Here are a small network's activations along a few directions, averaged over the inputs that share one value of a field.
Values that are neighbours, or in one group, have similar rows; names and order tell nothing.
In the rows, zero is written as 500.
Strong random noise was added to every row along 14 fixed directions; ignore it. To show where, here is one row again and again, with new noise each time:
[737 554 555 317 682 594 370 816 470 671 416 741 613 461 481 325 464 707
 229 525 268 794 361 334 603 362 592 444 373]
[419 457 391 483 530 626 475 731 480 493 511 548 455 492 475 358 374 550
 315 556 467 503 353 333 583 494 827 527 360]
[413 391 429 377 612 402 685 411 351 707 689 631 615 442 815 379 231 650
 640 492 212 801 238 418 409 434 691 729 230]
[234 420 316 545 380 701 647 421 526 451 309 454 519 360 336 435 622 604
 499 442 556 301 365 323 436 608 832 653 460]
[374 498 612 157 656 626 295 331 411 429 676 476 527 281 600 509 550 462
 512 589 319 526 457 433 525 531 567 672 444]
[396 507 350 346 438 450 742 471 454 645 582 403 454 332 540 579 327 411
 884 405 399 440 821 697 605 413 127 388 352]
[462 567 368 409 404 542 699 675 566 665 174 679 416 513 587 316 360 534
 420 441 469 623 310 427 382 680 514 451 407]
[546 595 459 522 407 416 266 425 560 499 370 108 606 647 531 534 346 321
 367 792 565 301 629 412 622 647 454 615 563]
[487 599 486 165 774 313 393 518 525 921 573 426 560 411 680 532 293 450
 547 592 473 531 299 594 509 570 455 664 365]
[417 398 420 613 380 364 595 469 458 602 714 362 430 408 354 518 622 340
 783 303 488 505 473 620 439 445 703 391 484]
[679 573 744 573 266 586 336 371 602 186 636 431 532 586 266 591 828 193
 509 390 521 486 478 570 433 370 519 331 660]
[298 697 429 201 611 671 647 634 492 525 577 577 208 405 555 604 237 340
 616 512 460 300 536 591 583 475 163 446 307]
[314 511 419 329 691 377 468 396 575 787 563 307 593 310 406 675 590 429
 669 468 659 251 265 641 454 563 662 748 490]
[667 795 527 435 505 501 446 477 372 820 641 363 424 527 459 551 336 449
 554 553  99 557 383 392 549 440 335 424 411]
[642 524 419 737 364 453 492 496 564 622 385 441 494 636 468 515 417 729
 374 460 566 505 472 445 554 654 566 462 631]
[500 650 581 499 689 396 487 519 543 602 582 609 148 581 515 711 471 484
 547 393 674 423 409 669 442 585 242 441 607]


Gage, 11 values:
p3: [241 505 603 344 555 542 389 172 504 435 607 595  17 504 774 482 404 554
 464 472 733 409 445 526 398 833 385 495 560]
p9: [358 625 675 334 679 620 548 255 384 453 439 598 337 526 566 470 560 390
 613 555 350 508 421 317 280 344 239 584 300]
p5: [801 676 590 311 155 617 487 656 643 687 354 524 815 388 385 334 640 304
 425 394 303 758 280 676 418 542 594 182 571]
p7: [405 520 413 408 632 318 441 814 266 452 283 378 531 419 486 580 565 188
 520 699 306 451 505 553 510 496 441 644 600]
p6: [580 419 606 675 765 624 420 496 471 331 434 718 688 485 520 715 609 974
 279 586 527 558 433 417 541 482 516 747 691]
p10: [341 363 429 470 787 202 552 509 459 623 609 490 413 495 731 394 347 442
 630 612 656 432 724 565 479 483 406 551 395]
p8: [566 653 450 506 403 433 392 502 488 541 652 252 593 566 686 722 196 409
 435 645 404 364 339 659 639 733 493 656 687]
p2: [644 598 718 333 461 505 236 258 696 429 559 401 633 541 474 390 714 292
 433 584 656 432 691 537 465 505 359 411 546]
p1: [352 582 284 757 477 502 768 521 499 560 263 534 283 568 301 576 546 671
 529 460 581 193 484 397 430 679 398 542 619]
p4: [608 490 466 646 293 571 528 693 598 465 626 493 533 657 553 496 240 565
 299 537 657 482 543 600 664 606 635 310 510]
p11: [296 444 470 725 451 604 575 456 398 455 684 541 383 396 483 588 649 533
 555 386 460 496 120 481 302 693 910 570 630]
The values of Gage form 3 separate groups.
Q: List the group mates of p10, in the order listed.
A: p2, p1
Q: List the group mates of p5, in the order listed.
A: p6, p4, p11

Valad, 11 values:
u2: [574 361 562 656 419 412 439 565 441 367 568 451 581 527 351 327 758 271
 566 475 396 670 608 399 431 302 657 373 460]
u6: [565 423 560 618 570 457 345 631 495 342 630 653 382 556 572 550 525 653
 319 500 576 610 478 585 553 651 600 445 731]
u7: [519 552 482 354 444 595 555 270 678 603 561 440 721 496 541 580 362 624
 505 477 632 342 374 548 587 464 501 661 381]
u10: [527 558 534 468 638 711 623 608 402 455 495 716 537 439 452 616 495 707
 474 450 332 534 443 443 547 298 393 554 425]
u11: [475 485 556 537 551 563 544 419 480 342 852 612 337 498 562 623 430 584
 613 406 529 469 665 622 583 408 356 424 508]
u4: [484 432 441 645 488 498 644 523 356 396 643 522 386 530 491 535 412 580
 629 423 399 500 727 498 607 319 399 436 446]
u1: [558 596 615 556 690 360 599 566 393 601 737 673 327 562 505 641 518 442
 625 393 385 581 315 628 372 429 372 442 535]
u8: [385 381 482 600 474 518 608 478 456 263 445 625 443 564 675 557 426 578
 492 518 591 568 506 549 441 583 471 595 557]
u3: [592 482 428 505 346 551 567 725 606 434 393 481 705 560 481 441 363 361
 446 570 564 511 552 560 582 359 476 401 390]
u5: [584 456 494 513 423 388 424 352 474 629 448 393 641 445 537 445 577 596
 526 466 359 647 445 456 463 604 641 572 599]
u9: [577 421 525 329 646 415 494 614 553 589 464 672 637 364 552 562 554 676
 486 392 533 610 462 669 549 485 510 541 576]
The values of Valad form 3 separate groups.
Q: List the group mates of u6, in the order listed.
A: u2, u11, u1
Q: List the group mates of u3, in the order listed.
A: u10, u8
